These are the activations of a small neural network, seen along a few directions. Each row is one input.
Each table varies a few parts of the input and shows all the possible inputs, shuffled.
Descriptions start from the smaller parts, as in this example, which fits no table here: values(2) and (point or ring(9) or (line(6) and ring(8))).
Shared parts are said once, and a part with two or three values counts as separate values.

Other details of the inputs shift rows strongly along two fixed directions, in all tables alike. That doesn't count.

Rows:
row 1: [10  1 13  2  3  1 26 -6 13 -1 19 11 17]
row 2: [-17  -6 -10  24   8   6 -25  17  -4  10   3  12  10]
row 3: [ -1 -13   5 -55 -14   3   8 -10  -9 -23 -12 -21 -12]
row 4: [ -7   8  -3  23  -1   1 -28  15  -7  21 -13   0 -11]
row 5: [-12 -20   9  21  17   0 -14  14   0  15  -1   0  14]
row 6: [ 28  17  12   7 -10  -6  16 -20   0  -1   3  -5  -3]
row 7: [ 26  23   4   4  -9 -13  21 -23   4   0   3  -2  -4]
row 8: [-13  -2  17  10  18 -10  -6  17  -3  27 -16  12  -6]
row 9: [ 22   3   1  14  -1   0  17 -16   7 -12  15  -4  15]
row 10: [ 21   8  -7  10   0  -8  21 -18  13  -9  18  -1  13]
row 11: [ 22  11 -13  19 -16   3  13 -17  12 -18  17   1  11]
row 12: [-49 -26 -10 -52  -4  17 -36  20 -25  -5 -28 -16 -25]
row 13: [ 18  30   5   4 -22  -1   8 -15   0  -6  13  10  -6]
row 14: [ 24  24  -1  15 -26  -4  10 -19   4  -8   5  -3  -9]
row 15: [ -8   2   5  14  20 -12 -12  16  -3  25 -15   7 -14]
row 16: [ -7 -17 -20 -55   5   3  16  -2   2 -35   1 -18  -4]
row 17: [-10  -9  21  10  13  -5  -9  15  -3  30 -12  12  -5]
row 18: [-18 -12   7  15  25  -4  -3  22   5  18  -2  10  13]
row 19: [ -5 -14 -31 -50 -15  18  -2  -5  -3 -41  -2 -21  -1]
row 20: [-24  -6  -2  20  11  10 -23  13  -1  12   5  16  10]
Description of these inputs: values(2) and (line(4) or ring(6)).
Q: Changing only the values(2) part turns row 5 into row 3. The same change can be made to row 11. Which row results?
A: row 14
Q: Change only the ring(6) part in row 10. List by row number the other rows that result.
A: row 1, row 5, row 9, row 16, row 18
Q: Change only the line(4) part in row 14. List by row number the other rows that result.
A: row 4, row 12, row 13
Q: Change only the ring(6) part in row 3. List by row number the other rows that result.
A: row 6, row 7, row 8, row 15, row 17

Rows:
row 21: [-12  -4 -14  12  10  -3 -26  24  -4   9 -15  -1 -10]
row 22: [  7  13   2 -34 -19  -1  17  -9  -1 -12  -7 -13 -17]
row 23: [-33 -16  -6   8  18   2 -17  20   0  10   7  16  12]
row 24: [ 21  37  -1  33   1 -11   9  -7  10  -3  12  16   3]
row 25: [-13  -1  -3   8  -3  -4 -22  18 -11  22 -27   1 -20]
row 26: [ 14  26  33  15   9 -13  17  -9  12  15  14  31  10]
row 27: [-22   1 -12   7   4   4 -37  15 -10  11  -6   7  -7]
row 28: [  2   0   9 -40 -10   1  22  -7  -3 -14  -6  -9 -15]
row 29: [ 13 -13 -18 -28   2  -3  18 -16  -2 -24   1 -28   6]
row 30: [ -7 -22  -8 -29 -11  11  14  -6  -1 -32  14 -11  15]
row 31: [ 18  43  19  29  -5 -14  15 -13  10  18  10  18  -6]
row 32: [ 13   2   4 -30 -20  -1  12 -19  -5 -12  -4 -21 -11]
row 33: [ -7   5   6 -46  -3  -2  14 -10  -5 -14  -3  -1 -20]
row 34: [ -3  10 -18 -33 -18  12  -5 -10  -5 -27   2  -5  -9]
row 35: [ 10   4 -12 -24 -25  13   0 -12  -3 -25   3 -10  -5]
row 36: [ 37  34  18  46 -20 -16  13 -27   7  16   7  10   1]
row 37: [-22 -23 -11   7  27  -2 -12  25  10  10  -4   4   6]
row 38: [  9  -2 -23 -33   2  -1  24  -6   3 -20   1 -16  -1]
row 39: [-19 -15  19  -6  18   1 -13  23  -5  24 -14  10  -3]
row 40: [  9   4 -15 -30 -25  13  -1  -8  -2 -25   5  -7  -8]
row 41: [ -8 -16 -11 -31  -9  12  17  -1   6 -28  13  -2  12]
row 42: [  5   5 -15 -30 -23  11  -2  -9   0 -25   6  -4 -13]
row 43: [ 25   1   7  39  11 -11  22 -14  23  -1  22   7  29]
row 44: [ 16  18  10  39 -12   9   5 -14   6   0  24  16  19]
row 45: [  5 -27 -16 -35   4   5  18 -11   8 -30   7 -18  11]
row 46: [ -4   7   9 -39  -3  -1  18 -11  -4 -16  -4  -2 -18]
row 47: [ -6 -23 -15  15  25  -5 -14  13  -8  18 -10 -14   6]
row 48: [-19 -26 -12   8  26   0  -9  27   8  10  -5   2   8]
row 49: [-24 -11  -6  12   2  18 -25  22  -6  12  -3   5   6]
row 50: [-15 -14  15   4  11  -1 -14  18  -9  25 -20  -1 -12]
row 51: [ -3   0   8 -42  -8   1  18  -8  -2 -14  -6  -5 -20]
row 52: [  9 -10  11 -35 -10   2  16 -18  -7 -13  -4 -15  -9]
row 53: [  0  -9  -7 -24 -21  22   3 -18  -4 -27   8 -14  12]
row 54: [  3  19  -6 -27 -19  -2  11 -17  -3 -15 -11   0 -23]
row 55: [ 37  23   4  44  -6 -10   7 -16   9   0  15   6  10]
row 56: [-17 -28  -9  12  26   0 -11  24   8   8  -7  -3  11]
row 57: [-12 -13   9   9   3  -4 -24  10 -14  25 -20 -18 -12]
row 58: [ -5 -15  -8  20  10  -1 -30  12 -10   9 -16 -16  -2]
row 59: [ 12  16   0  30  18 -10  21  -7  24  -1  23  23  16]
row 60: [ 11  -2 -10 -21 -24  12  -4 -20  -7 -26   5 -18   0]
row 61: [ 33  26   5  44  -6 -10   9 -14   8  -2  15   6   6]
row 62: [-33 -16  -5  11  18   5 -15  22   0   8   4  13  12]
row 63: [31 30 -1 35 -6 -9 12 -4 11  1 12 11  4]
row 64: [ 15  22   8  37 -12  10   6 -12  12   4  20  18  20]
row 65: [ 13  12  -5 -23 -27  -1  12 -16  -3 -13 -14  -8 -18]
row 66: [  5  -6  12 -34 -11   1  18 -15  -8 -15  -4 -14 -13]
row 67: [ -7 -15  -6  19  -2   9 -38  11 -14  11  -7  -5  -2]
row 68: [  7 -16  18 -44  -6   4  16 -11  -6 -17  -2 -12   5]
row 69: [32 28  2 40 -6 -8 11 -9 12 -1 11  7  6]
row 70: [ 23   6   6  38  11  -9  24 -10  20  -2  25  11  23]
row 71: [ 27  34  21  32 -12 -12  17 -12  10  17   8   8  -2]
row 72: [  1   4 -24 -36   8  -4  20  -8   1 -23   0 -12  -3]
row 73: [ 20  16  10  41 -11  10   4 -18   9   3  25  14  23]
row 74: [ 14  43  16  24  -4 -17  13 -12   9  19  12  18  -6]
row 75: [  2  -4 -25 -41   5  -1  18  -4   3 -22  -1 -17  -6]
row 76: [ 11  -9 -20 -31   1  -1  21 -11  -3 -26   0 -24   1]
row 77: [-32  -4  -7   9   8  15 -27  17  -5   9  -4  10   4]
row 78: [  6  14  -6 -28 -23  -3  10 -14  -1 -12 -10  -2 -24]
row 79: [-18   1   5   3   5  -6 -20  20  -8  27 -16  -1 -20]
row 80: [  5  22  -6 -28 -19  -7   8 -17  -1 -12  -8   4 -22]
row 81: [-32  -4  -8   6   9  13 -30  16  -6  11   0  12   3]
row 82: [-23 -34  -4  14  13   9 -17  17  -5   9   4  -2  19]
row 83: [-13 -13  -6  18  -3   8 -36  13 -16   9  -8  -6  -5]
row 84: [-14  -9   7   8   3  -3 -21  14 -15  24 -19 -13 -17]
row 85: [-12  -8   1  14  -4  -3 -24  10 -16  22 -27  -6 -19]
row 86: [-20  -5 -19   5  29 -11 -15  19  -3  18  -8   1   0]
row 87: [-17   1 -15   8  16  -6 -29  21  -7   8 -12   3 -10]
row 88: [-13 -20  18   8  11  -5 -17  10 -13  24 -16  -9  -7]
row 89: [ -9  -1 -11 -34 -19  20   3  -6   2 -26   9  -1   1]
row 90: [-11 -13   0  12  -3  -4 -27   9 -17  21 -25  -8 -17]
row 91: [-12 -26  25   1  16  -1 -16  15 -11  22 -15  -4   7]
row 92: [-13 -15  20  -3  17   1 -10  24  -7  24 -14   9   0]
row 93: [ 26  14  39  25   1  -9  20 -11   7  13  13  18  15]
row 94: [-24 -35  -2  15  11   7 -18  16  -4   7   1  -4  22]
row 95: [-14 -19  22  -2  17   2 -12  22  -8  22 -18   2   3]
row 96: [-21  -9  18  -7  22   0 -13  19  -8  20 -15  12  -2]
row 97: [12  7  9 36 -2  1 19 -5 19  0 25 18 29]
row 98: [ 12  18   0  27  18 -14  20  -8  26   1  25  26  18]
row 99: [ 8 10  7 32  0 -2 17 -4 21  1 29 27 23]
row 100: [ 11  -5 -22 -32   1  -1  23  -8   3 -22  -2 -21   1]
Q: Changing only one part turns row 54 into row 78. The same change can be made to row 34. Which row results?
A: row 42
Q: What is each input in this table made of?
A: line(8) and (line(4) or ring(6))
Q: List by row number the other rows that have the line(8) part in common with row 41.
A: row 22, row 25, row 28, row 38, row 40, row 48, row 49, row 63, row 92
Q: A walk changes only the line(4) part. It starts at row 95 and steps to row 50. List the rest of the walk in order.
A: row 71, row 65
